A small network was trained on made-up records. Each row is its average activation on records with the value named, seen along a few directions.
Related values have similar rows: they may be neighbours, one step apart, or belong to one group.
In the rows, zero is written as 500.
Random noise pushes rows far along 9 fixed directions. That doesn't count. These rows show it; they differ only by the noise:
[561 626 302 634 127 205 378 534 516 585 229 371 370 294 581 386 330 577
 631]
[517 623 263 269 638 199 501 604 300 309 682 729 289 287 722 298 616 387
 661]
[417 726 466 636 219 467 219 670 219 415 483 744 396 336 552 123 467 580
 747]
[444 269 566 550 661 463 733 492 445 462 475 756 536 498 605 583 551 304
 480]
[535 551 509 720 220 489 450 303 647 647 422 474 662 242 624 513 471 510
 521]
[603 658 552 490 638 719 215 556 489 637 362 525 845 416 334 340 625 496
 431]
[361 684 394 398 497 558 578 397 432 859 601 663 640 381 335 470 478 463
 639]
[404 361 511 454 621 444 315 566 430 387 487 473 492 553 557 446 570 342
 527]
[663 518 593 673 259 434 551 344 647 393 602 549 445 240 860 567 598 555
 484]
[330 185 553 567 572 387 243 597 384 294 432 489 479 558 658 437 523 252
 554]
[564 444 559 361 566 454 489 444 617 461 663 351 378 534 645 671 634 483
 453]


Field KEFU:
lebaz: [618 822 455 454 424 720 325 609 365 542 703 799 606 298 438 212 557 730
 572]
bip: [726 660 366 301 623 333 412 525 546 434 560 459 453 287 655 440 657 503
 486]
zil: [573 617 760 532 293 784 419 442 556 366 757 282 354 723 502 640 502 752
 449]
nus: [418 594 530 489 434 755 486 243 518 777 628 608 866 361 357 560 424 463
 544]
vulom: [530 545 335 568 393 276 190 491 434 353 469 317 442 296 700 323 493 377
 602]
teb: [389 353 694 543 609 662 446 521 466 390 516 559 677 614 372 495 571 474
 408]
siza: [747 243 562 609 587 438 421 874 429 303 213 423 384 708 502 496 375 600
 348]
zelil: [204 451 286 752 361 528 726 433 445 559 250 651 518 681 185 319 217 432
 625]
ros: [366 645 354 602 546 515 683 398 615 311 347 369 442 652 337 308 545 532
 455]
vak: [296 673 592 587 323 703 366 417 443 462 648 520 497 600 421 434 397 599
 606]
legi: [560 667 498 257 561 530 616 764 271 827 591 559 424 553 236 552 370 718
 541]
kasa: [519 502 609 363 635 544 488 665 501 360 589 430 386 661 466 527 543 656
 395]
The values of KEFU form 4 separate groups.
Q: List the group mates of teb, in the order listed.
A: legi, kasa
Q: List the group mates of lebaz, in the order listed.
A: siza, zelil
Q: List the group mates of bip, in the order listed.
A: vulom, ros

Field PUR:
zom: [391 396 439 489 444 411 555 452 457 594 604 501 520 470 511 563 391 449
 586]
zegus: [351 416 478 587 437 548 412 472 421 500 442 569 564 525 459 439 391 371
 562]
bos: [433 483 448 572 502 459 626 507 389 462 403 680 460 520 466 418 452 397
 575]
pati: [525 638 532 456 524 623 695 366 605 453 680 573 529 470 504 513 617 636
 433]
libel: [476 621 396 572 417 409 588 561 454 420 349 570 422 450 413 319 450 588
 523]
pom: [534 531 562 459 620 561 450 659 404 443 428 515 436 678 375 412 597 524
 503]
fabug: [527 586 510 544 326 527 360 537 509 549 527 396 494 467 464 477 434 655
 531]
fabe: [514 593 372 559 417 272 399 647 360 368 340 545 388 389 568 261 492 523
 568]
vimur: [559 393 556 502 549 503 430 475 630 359 351 231 444 690 492 603 513 467
 397]
beke: [610 474 430 414 863 546 639 593 464 388 403 652 649 534 437 453 557 389
 364]
lati: [592 517 510 658 363 495 413 544 456 352 445 579 458 396 631 375 440 533
 526]
nuko: [541 555 469 412 526 476 590 480 549 703 469 480 497 499 438 616 471 486
 528]
dami: [353 424 536 549 305 439 524 456 499 742 509 401 422 555 484 639 401 510
 595]
vegis: [447 520 492 331 649 530 411 537 492 498 591 537 529 482 476 477 594 480
 463]
The values of PUR form a ring.
Q: How many steps from neighbour to neighbour lead from dami to zom, at the fewest?
A: 6
Q: A walk along PUR starts at vegis and steps to its neighbour libel. Put pati, fabug, vimur, beke in the order it reaches them.
A: pati, fabug, beke, vimur
Q: List every value one step from nuko, in the order listed.
A: bos, pom
